A small network was shown many inputs. Here are its activations along a few directions, one row for each input.
In each table, some parts of the input vary, and every possible input appears once, in random order.
Descriptions start from the smaller parts, as in this example, which fits no table here: values(3) and (point or line(9) or (line(6) and ring(8))).
Shared parts are said once, and a part with two or three values counts as separate values.

Table:
x1: [  4.2  -3.8 -19.2 -14.9 -27.7  -6.8 -31.6  -5.2  42.8  48.6  -6.5 -13.1]
x2: [  2.0  17.2 -30.0 -31.2 -20.5 -23.9   6.5 -26.6  18.8  47.5  21.0   0.9]
x3: [  5.1 -46.6 -19.2 -15.4  43.7  14.4 -25.8  12.4   0.1  27.5 -32.6  30.4]
x4: [-24.8  25.2   6.8 -37.2 -16.8 -16.5  42.2 -30.2   5.9 -14.3 -16.6 -33.2]
x5: [ 44.6   7.4  17.8  57.1  -6.7  30.4 -10.1  -8.0  22.4 -49.4  26.5 -12.9]
x6: [ 52.8   2.8   1.2  49.6 -12.9  13.8 -31.8  -2.5  21.8 -20.4  25.8  31.4]
x7: [-12.3  44.4 -20.4  -6.7   0.2 -53.2  16.7 -10.6  -5.7  54.8  48.7   1.2]
x8: [-13.5   7.4  46.5  -8.8 -45.7  16.9  39.1  39.8 -26.2  -9.7  18.6  39.7]
x9: [  4.8  -4.1  21.7  45.0 -32.8  23.3  -2.5  -1.2 -21.3 -53.3 -20.4  51.0]
x10: [  7.5  31.6  56.2  -2.4 -28.3  16.7  51.3  38.6  -6.3 -32.7  20.9 -11.4]
x11: [ 25.5  23.0  39.5   6.8 -22.1  23.9  32.3  32.1  15.2  -6.4  66.4 -22.2]
x12: [  8.6 -14.3 -16.7  31.2  58.5  14.7 -26.5   8.4 -27.7 -61.2 -37.2 -37.2]
x13: [ -6.1 -12.7  -3.9 -10.4  49.6  36.8  -0.3  10.3   8.6 -28.2 -46.6 -32.2]
x14: [ 26.1  20.0  32.3  48.0 -15.1  23.9   8.6  -1.7   0.0 -74.8 -17.3  -2.2]
x15: [-29.2  26.5  -3.9 -21.6  -4.2 -61.5  15.0 -14.9 -29.6  50.6  25.9  36.5]
x16: [-16.4  -0.2 -12.6 -43.8 -23.9 -33.0   5.8 -29.2  -4.9  42.9   2.6  35.9]
x17: [-27.6   8.2  16.5 -21.7 -22.9   0.3   1.6  -8.4  29.6 -14.7 -41.6 -42.6]
x18: [ 26.1 -32.3 -35.6  -2.0  47.9  26.3 -26.9  13.0  23.7  32.4 -15.2  -6.3]
x19: [-14.8 -20.2  -1.4 -29.0 -32.6 -15.6 -30.7  -7.6  19.4  43.5 -25.1  22.8]
x20: [ -4.8   0.3  -1.3  -9.0 -20.2  13.3 -14.5 -13.9  43.6  18.3  -4.4 -55.5]
x21: [-23.3 -41.6 -11.8 -15.9  34.6  26.8  -5.4  12.5  -5.5  -9.4 -50.2  15.3]
x22: [-61.2  24.8   6.1 -17.9  -8.4 -51.5  44.5 -12.9 -37.6  12.7   9.3  18.8]
x23: [ 32.8 -27.5 -32.0  42.6  60.8  22.3 -40.3   2.0  -8.0 -30.2  -2.5 -51.5]
x24: [ 24.2 -49.5 -31.2  23.4  51.2  -8.6 -53.3  10.5 -35.2  -4.9 -26.7  28.5]
x25: [-37.6  50.7  18.2 -12.5   4.9 -44.6  55.1 -15.5 -20.2  -7.5   8.6 -34.5]
x26: [-46.9  -1.6  -3.8 -41.5 -30.9 -23.5  32.9 -28.0 -10.2   4.9 -15.1  18.3]
x27: [ 11.9   6.4  39.0 -14.5 -35.7   5.5   9.5  36.4 -15.9  24.2  41.9  57.3]
x28: [ -4.4 -42.9 -24.3  25.9  43.4   6.2 -32.9  11.4 -43.7 -41.7 -45.3  11.8]
x29: [-49.8 -18.9   7.0 -26.1 -39.7  -6.3  -5.6  -6.1  13.5   3.8 -41.2   8.4]
x30: [ 16.4 -24.2 -20.8   3.0  52.9  47.6 -14.2   4.5  23.2   3.4 -11.1 -46.2]
x31: [ 33.9 -10.3  15.8  37.1 -23.4  10.5 -30.9  -4.9  -9.5 -19.7   0.5  67.4]
x32: [ 42.9 -34.5 -47.8  37.7  56.6   1.1 -54.2  11.4  -8.8  -2.0  -5.1  -9.2]
x33: [-19.4  47.4   0.5   0.3   7.7 -34.0  39.6 -20.3  -5.2  23.4  51.9 -45.2]
x34: [ 28.8  21.5  21.6  -0.4 -27.5   8.2   9.9  40.0  12.8  24.9  67.9  23.9]
x35: [ -6.2  20.3 -11.0 -24.7 -14.0  -4.0  26.9 -35.6  20.1  16.8  24.0 -44.1]
Q: Describe the family of inputs behind these rows.
A: ring(5) and (values(2) or line(5))
Q: The inputs of x15 and x7 match in every part but the ring(5) part. If x31 is changed in the same way as x15 into x7, which row does it become?
A: x6
Q: Which other rows does x8 become when the values(2) part takes its other values? List them by row number.
A: x9

Table:
x36: [-32.8  29.8  39.8 -23.3 -61.5  -9.5  45.5  -4.6  -1.7  -3.0  10.0  38.6]
x37: [ 18.7 -27.7   5.2  20.5  28.7  36.7 -17.7  28.8 -16.3 -45.6 -38.5  23.1]
x38: [-20.3  40.2  44.9   5.8 -60.2 -16.1  51.2  -5.2 -11.9 -18.5  26.3  44.6]
x39: [ -1.2  -9.3 -48.1  -6.1  35.1 -13.6 -24.0 -31.2  16.8  26.1 -18.8 -20.5]
x40: [-20.3 -44.9 -30.4   1.8  48.8  11.1 -16.5  -9.6 -33.6 -17.5 -51.5   4.3]
x41: [-47.1  21.3  10.9 -51.8 -48.0 -48.2  32.8 -29.0 -20.1  20.7 -10.3  20.6]
x42: [ 15.3 -16.6 -28.9  -4.0  17.1  10.2 -23.7  -9.1  28.5  22.2 -15.3 -17.1]
x43: [ 22.5 -29.1   2.2  25.3   1.5  28.8 -39.5  14.0   5.6 -28.3 -23.3  15.9]
x44: [-18.2  12.4 -31.6 -21.9  33.4 -22.9  13.5 -22.5  12.6  20.4   6.0 -52.4]
x45: [ 36.1  -5.5 -10.8  16.5  -0.6  29.4 -19.9   0.7  22.6  -4.3   5.7 -11.3]
x46: [ 24.0  10.1  12.8  17.3 -32.7 -12.5  -3.2  22.5 -11.8  29.3  70.9  53.2]
x47: [ 33.6 -17.2  12.5  43.2  28.6  23.7 -14.8  31.1 -28.6 -62.2 -17.6  28.7]
x48: [ -1.3  -8.6  -8.3 -29.0 -14.7 -24.2 -10.9  12.8   3.1  72.7  19.1  45.7]
x49: [ -2.6 -47.9 -10.0   3.6  35.5  31.4 -17.2  14.2 -17.4 -23.2 -55.3  11.0]
x50: [-14.2 -34.3 -36.0   3.3  34.2 -13.9 -48.5 -21.6  -5.0   8.2 -44.1   3.9]
x51: [-12.1   3.9 -26.4 -34.2   4.1 -51.6  -9.2  -8.5 -13.9  77.5  10.3  41.1]
x52: [ 17.9  15.8  10.0   0.2   8.7  21.7  15.0   0.1  19.5  -7.1  27.5 -37.1]
x53: [-40.6  25.2 -16.1 -22.5   6.9 -28.1  29.7 -16.8  -0.6  -0.5  -5.2 -66.1]
x54: [-30.0  17.8   8.0 -19.5  -2.9  -3.3  31.5  -0.6  11.2  -3.3  -7.4 -59.1]
x55: [ 39.0 -19.7   8.9  50.8  -0.4  20.0 -35.3  15.2  -6.8 -45.6  -4.2  19.7]
x56: [-13.3  35.3  27.1   1.5  -6.6  10.9  30.7   6.8   8.7 -20.8   9.0 -45.8]
x57: [ -1.0  45.0  36.2  26.5  -6.4   1.5  32.5   5.8  -4.7 -34.8  29.1 -40.0]
x58: [  2.7 -42.9 -15.9   7.1  15.5  12.4 -45.9   0.5  10.0   1.0 -46.2   9.0]
x59: [ 29.9  25.1  20.1  25.0   6.8  12.5  16.2   0.8   5.3 -22.0  47.3 -32.5]
x60: [ 10.1   2.4   5.9  -9.2 -29.6  -6.1  -7.4  22.9   0.6  47.4  50.9  50.6]
x61: [ -3.4   4.3  -9.8 -21.7  20.7   1.7  13.4  -5.0  22.9  17.4  10.4 -47.4]
x62: [-42.2  12.5  29.6 -47.5 -58.0 -24.6  38.7 -13.9  -3.9  15.8  -8.7  27.2]
x63: [ 50.8   2.5  -1.8  42.5  -4.3  22.8 -17.0   1.4   8.7 -21.9  23.9  -7.8]
Q: The inputs of x55 and x50 match in every part but one. If x46 is changed in the same way as x55 into x50, which row does it become?
A: x51
Q: Describe the family of inputs behind these rows.
A: line(4) and (values(2) or line(5))
Q: Which other rows does x51 become when the values(2) part takes its other values? List them by row number.
A: x41
Q: Which other rows does x60 become when the values(2) part takes its other values? List them by row number.
A: x36

Table:
x64: [-36.8 -16.1 -25.1 -48.1   9.4 -36.8   6.9  -6.8 -26.5  36.2 -42.8  23.4]
x65: [ 37.9 -26.6 -10.9  16.2   6.9   1.1 -54.1  -4.8   7.8  27.6  13.4  58.1]
x66: [-29.9  32.2  -2.6 -35.7 -27.9 -25.2  24.3 -24.4  30.4  51.0  28.0 -54.2]
x67: [-49.3  39.9   2.5 -49.3 -25.4 -28.3  59.9 -25.2  14.6  11.5 -23.1 -18.8]
x68: [ 50.5   8.2  31.3  18.7 -20.2  26.7  -9.0  33.5   9.3  -1.4  45.1  27.3]
x69: [ 13.1  45.9  30.4   4.6 -29.7 -18.0  27.9   1.6   5.2  -9.1  70.1 -33.1]
x70: [  5.3 -32.2 -13.6  16.4 -20.9  -2.5 -29.3   9.6 -23.8  -6.7 -37.7  67.1]
x71: [  1.5  -8.8  44.3  20.4 -34.3  28.5  11.0  28.2 -14.3 -36.8  10.1  46.7]
x72: [  7.9 -33.2 -13.5  42.1  70.4  37.3 -39.9  12.4  -1.3 -69.7 -75.6 -54.6]
x73: [ 47.0 -41.0 -45.6  37.3  78.2  53.8 -39.2  -5.7  14.7 -41.6 -22.4 -65.8]
x74: [-21.1 -11.1 -44.2 -25.5  24.1 -31.2 -15.4  -6.2   4.2  73.7   8.7   7.9]
x75: [-26.1  42.8  47.0   3.1 -30.7  -5.4  57.1 -12.2 -20.2 -34.7  26.1  -3.9]
Q: The inputs of x73 and x72 match in every part but one. If x68 is changed in the same way as x73 into x72, which row does it become?
A: x71
Q: Describe the family of inputs behind these rows.
A: values(2) and (point or ring(5))

Table:
x76: [-10.7  -0.7 -27.0   9.1  86.4   9.0  13.2  -5.7  -3.6 -16.8  -2.0 -73.0]
x77: [ 42.3 -52.6  17.6  56.0  12.1  53.1 -57.2  59.5 -17.7 -26.7 -20.4  78.9]
x78: [-50.6   7.7 -18.9 -43.6 -42.3 -67.3  27.1 -26.2 -39.4  57.3  17.4  79.3]
x79: [ 94.8 -36.1 -11.1  43.8  32.4  53.2 -48.2  37.3   9.4 -10.7  40.1  26.7]
x80: [-49.7 -43.4 -12.0 -67.6 -15.7   1.2 -10.0 -23.7  17.5  39.7 -56.3  -2.3]
x81: [ -8.6  76.8  67.8   1.9 -84.9  -7.4  71.0  18.6  13.0  -8.9  94.7 -41.7]
x82: [-21.3  72.3  84.6 -17.6 -86.1  -0.7  92.8  -3.7   2.9 -34.3  30.5  32.5]
x83: [ 13.3 -33.9  -4.6  48.9  15.0  13.4 -52.9  -5.7  -5.9 -75.7 -64.4   2.9]
x84: [-15.8  40.9 -12.1 -32.6 -14.3 -81.4   6.2 -20.8  -5.8  94.1  52.9  20.8]
x85: [ 48.1 -10.7 -32.7  59.7  35.0  31.5 -39.4 -30.5  17.0 -40.3 -10.6 -45.5]
x86: [-14.5  -2.4 -41.9 -50.7   6.2  -6.0 -13.4 -12.8  60.2  68.6 -19.9 -48.2]
x87: [-27.2 -17.9  -9.6  -7.2  56.2   1.6  10.7  13.8 -47.6 -46.2 -62.0 -30.4]
Q: Describe the family of inputs behind these rows.
A: values(2) and (point or line(5))
Q: The inputs of x86 and x80 match in every part but the values(2) part. If x79 is changed in the same way as x86 into x80, which row does it become?
A: x77
